A small network was shown many inputs. Here are its activations along a few directions, one row for each input.
Each table varies a few parts of the input and shows all the possible inputs, shuffled.
Descriptions start from the smaller parts, as in this example, which fits no table here: one of 4 places along a line, together with either a single point or one of 11 places along a line or (one of 3 separate values, together with one of 8 places around a ring).
Shared parts are said once, and a part with two or three values counts as separate values.
In the rows, 128 means zero.

Other details of the inputs shift rows strongly along two fixed directions, in all tables alike. That doesn't count.

A family of inputs:
x1: [186 147 150 120 126 118 165 120 143 186 145 134 187]
x2: [149 149 132 124 102 119 139 106 153 149 139 159 172]
x3: [ 30 178 191 141  17  78  17 195 236 100 111 104  65]
x4: [167 137 140 120 106 113 132 111 151 172 139 165 167]
x5: [139 133 123 119  93  97 135 103 153 150 137 163 175]
x6: [138 101  90 126 213 171 180 121  52 103 124  88 113]
x7: [ 41 131 125 144 151 135  91 165 107  71  98  55  41]
x8: [185 131 139 119 119 118 148 106 141 183 144 168 181]
x9: [197 128 146 122 129 124 153 112 136 190 144 160 179]
x10: [150 109 114 116  87 124 127 113 152 117 142 183 162]
x11: [145  89  85 132 208 182 164 112  46  90 125 116 100]
x12: [189 134 143 120 130 116 165 113 136 188 144 145 188]
x13: [ 47 103 121 144 144 138  73 167 107  64  99  82  30]
x14: [159 123 120 118 109 111 140  96 143 162 139 180 178]
x15: [ 49 177 188 143  25  80  20 177 223 115 109 118  70]
x16: [ 23 178 189 140  22  55  18 184 231 122 105  99  71]
x17: [ 58 135 147 146 169 137  92 180 104 101  99  40  35]
x18: [140  51  47 115 204 177 195 103  42  65 136 130 136]
x19: [126 109 114 113  85 101 127 118 159 124 140 166 165]
x20: [148  37  47 117 204 183 180 103  38  67 133 148 123]
x21: [144 100  97 134 205 185 157 123  53  95 122 106  92]
x22: [185 145 145 123 114 128 144 110 143 172 144 164 174]
x23: [129 176 195 141  84 108  80 163 184 167 123 114 108]
x24: [190 153 158 126 122 132 155 123 145 176 146 141 175]
x25: [144  72  64 128 203 186 183 104  43  67 132 127 121]
x26: [143 150 135 126  87 115 128 111 160 138 138 161 165]
x27: [155 124 123 120  94 108 129 100 149 152 138 182 172]
x28: [ 38 125 125 144 159 130  88 164 105  84  96  57  39]
x29: [ 55 133 139 144 164 136  91 174 105  93  98  47  35]
x30: [144  97  86 131 210 182 176 113  47  90 128 106 110]
x31: [159 135 126 123  91 120 129 101 150 142 139 180 168]
x32: [ 40 135 127 144 159 134  94 166 108  81  97  50  42]
x33: [120 136 129 120  82  97 123 120 166 133 135 150 160]
x34: [137  80  74 125 216 164 182 107  41 100 126 106 118]
x35: [165 129 132 118 104 107 134 103 149 167 141 174 173]
x36: [146 151 138 118  99  99 141 113 159 163 139 146 175]
x37: [164 134 122 122 107 123 141  96 143 152 140 179 176]
x38: [ 70 149 154 150 166 157  94 183 105  91 104  43  33]
x39: [158 163 153 125  99 121 133 123 161 158 140 145 162]
x40: [169 153 145 117 114 111 156 117 151 179 143 140 185]
Description of these inputs: one of 5 places around a ring, together with one of 8 places along a line.
Changing only the place on the line of 8 turns x25 into x30. The same change can be made to x13. Which row results?
> x35

A family of inputs:
x41: [191 121 136 121 120 136 137 109 132 160 143 176 161]
x42: [139 178 155 119 135  85 154 116 145 205 132  96 172]
x43: [ 58 137 135 145 120 109  83 148 135  95 103  87  68]
x44: [ 82 169 167 132  38  61  65 141 208 159 118 140 132]
x45: [ 86 106 118 128 140 130 112 155 113  86 117  95  82]
x46: [ 85 108 116 132 135 133 116 152 112  86 116  97  91]
x47: [160 195 200 143 132 121 125 159 154 201 129  87 124]
x48: [135 100  65 123 192 167 183  90  59  91 126 133 136]
x49: [110 175 195 143  48  97  48 165 203 156 119 133  99]
x50: [ 87 163 166 126  47  62  67 139 206 160 121 142 128]
x51: [107 120 151 141 142 147  84 164 119 114 112 101  59]
x52: [178  96  95 108 130 110 170  78 125 173 146 192 206]
x53: [181  89  98 136 197 187 168 108  56 103 132 134 119]
x54: [ 92 113 117 136 134 133 121 146 118  79 120  96  92]
x55: [160 133 125 113  81 110 154 102 165 142 156 180 204]
x56: [ 89  99 115 128 144 132 115 156 111  91 117  96  87]
x57: [176 101  95 132 195 195 169 106  56  99 134 136 120]
x58: [ 87 138 141 136 194 143 150 174  93 119 109  15  84]
x59: [ 88 126 115 129 132 141 123 143 118  77 124 100  98]
x60: [174  95  98 134 198 195 169 110  57 102 136 138 122]
x61: [159 139 109 112 100 107 158  80 144 152 146 184 200]
x62: [171 102 100 110 122 108 163  83 126 165 144 184 199]
x63: [ 54 143 135 142 122 118  86 149 135  96 108  93  74]
x64: [191 109 131 120 130 139 142 109 130 166 142 179 163]
x65: [ 90  95 113 128 151 132 118 154 113  98 119 100  88]
x66: [170 156 145 129 101 144 125 115 153 144 137 165 151]
x67: [156 149 121 111  77 113 151 104 173 137 151 176 198]
What do these inputs look like to the network?
> one of 3 separate values, together with either a single point or one of 8 places along a line
Changing only the choice among 3 separate values turns x65 into x52. The same change can be made to x55. Which row results?
> x63
Change only the choice among 3 separate values in x66. List by row number the other rows that result.
> x48, x67
Change only the choice among 3 separate values in x43. List by row number the other rows that result.
> x53, x54
